Each row below holds a small network's activations on one input, seen along a few directions.
In each table, some parts of the input vary, and every possible input appears once, in random order.
Descriptions start from the smaller parts, as in this example, which fits no table here: one of 3 separate values, together with either a single point or one of 9 places along a line or (one of 5 places around a ring, together with one of 6 places along a line).
Shared parts are said once, and a part with two or three values counts as separate values.
In the rows, zero is written as 128.

Other details of the inputs vary at random and push rows far along two fixed directions, the same in every table; ignore that.

Table:
x1: [162 152 115 157  71 105 173 198 144 137 168 100 111 172 143  64]
x2: [115 103 161  77  33 108 132  88  97 117 209  94  80 112  41 140]
x3: [ 87  66 152  61  70 134 115  38  61 101 168 126  58  72  55 167]
x4: [118 125 169 145  73 134 155 108  92 110 157 101  92  96  94 123]
x5: [ 91 103 103 106 245 149  83  61 118 109  27 195 158  82 180 179]
x6: [107 134  99 137 220 151 104 108 138 134  60 161 185 124 168 142]
x7: [161 174 114 151 116 102 160 207 173 140 141 121 157 179 147  86]
x8: [161 165 138 149  85  98 150 184 154 134 160 103 135 169 132  88]
x9: [ 69  98  82  65 242 181  84  68 111 129  52 209 182 109 115 194]
x10: [170 159 157 159  24  81 160 174 149 138 205  62 105 164 109  67]
x11: [ 97  72 153  72  94 146 108  61  83 118 169 122  75  79  56 188]
x12: [ 99 108 120 112 250 169  97  93 126 111  31 203 154  74 161 211]
x13: [118 130 150 142 119 142 133 112 104 119 123 124 122 113 120 128]
x14: [110  88 180 125 111 132 106  51  89 104 140 104  77  52 107 179]
x15: [152 159  72 145 183 128 133 200 169 148  84 161 175 191 193  88]
x16: [167 148 118 161  60  99 156 183 147 145 174  86 109 177 143  56]
x17: [172 152 131 165  79 116 153 204 154 151 178  86 116 175 137  88]
x18: [145 166  81 164 178 138 133 188 172 161  94 140 193 189 172  85]
x19: [149 174  68 142 224 114 114 189 201 155  71 161 222 191 199 106]
x20: [111  83 200 125  81 134 112  45  77  99 149 102  54  41  88 181]
Description of these inputs: one of 4 separate values, together with either a single point or one of 4 places along a line.
- Changing only the choice among 4 separate values turns x9 into x11. The same change can be made to x18. Which row results? => x20
- Change only the place on the line of 4 in x13. List by row number the other rows that result. => x4, x6, x18
- Change only the choice among 4 separate values in x7. List by row number the other rows that result. => x1, x4, x12

Table:
x21: [ 93  71 126  30  44 141 129  82  75 135 225 106  82 118  20 144]
x22: [126 125  68  68  74 131 135 156 129 169 217 109 127 208  50  88]
x23: [169 167 114 136 118  70 132 190 190 148 143 120 159 182 154  86]
x24: [124 116 110 140 199 151 135 154 147 140 102 139 129 104 154 182]
x25: [142 170 129 140 142 109 124 149 168 142 126 117 185 151 136 126]
x26: [128 123 141 160  55 120 142  99 105 126 174  63  96 125 121  72]
x27: [121  77 146 121 190 186 103  81 110 126  71 171 100  64 131 215]
x28: [175 176 137 155  53  74 145 184 187 151 202  55 147 187 120  68]
x29: [129 138 130 100 186 101 106 116 146 105  70 184 156 107 150 164]
x30: [118 152  77 161 195 155 125 137 138 149  73 145 193 156 182  97]
x31: [ 96 103 128 116 162 144 123  71  79  87  61 172 108  78 152 140]
x32: [129 165  73 147 178 143 156 182 146 128  72 174 167 178 201  78]
x33: [108 135 196 123 118 124 117  74 107 100 124 126 132  75  82 176]
x34: [133 123 202 105  41  82 141  90 100  80 166 103  66  76  82 146]
x35: [100 105  21  53 179 150 109 161 156 165 117 191 191 208 101 137]
x36: [ 91 114 164 150 117 159 131  62  65 104 111 123 112  77 107 132]
x37: [173 189 146 141  42  77 180 214 171 125 190  95 123 188 129  71]
x38: [189 139 129 173  53 132 141 233 156 176 191  69  85 193 135  84]
x39: [115  84 155 116 198 167  73  82 101 116  89 161 102  73 151 221]
x40: [138 155 194 147  59 105 152 139 126 118 178  87 120 124  72 119]
x41: [137 143  63 151 185 121 127 165 155 151  76 158 169 176 201  70]
x42: [146 122  94 136 234 145 102 174 164 140  90 148 165 138 188 176]
x43: [112  88 134 134 182 179 115 104 121 122  96 161  98  55 127 202]
x44: [120  99 168 134  41 110 149  74  59  90 157 101  46  76 108 101]
x45: [ 74 108 149 139 188 177 117  56  70 101  55 168 138  69 124 157]
x46: [157 172  94 136 176  90 114 178 207 155 109 136 200 188 171 103]
x47: [110  96 168 144  48 115 132  49  75 107 169  75  61  82 106 101]
- Describe the family of inputs behind these rows. => either one of 3 separate values or one of 6 places around a ring or (one of 2 separate values, together with one of 9 places along a line)
- List by row number the other inputs of the same sort as x21. => x22, x35
- Change only the place on the line of 9 in x23. List by row number the other rows that result. => x25, x28, x29, x33, x34, x37, x40, x46
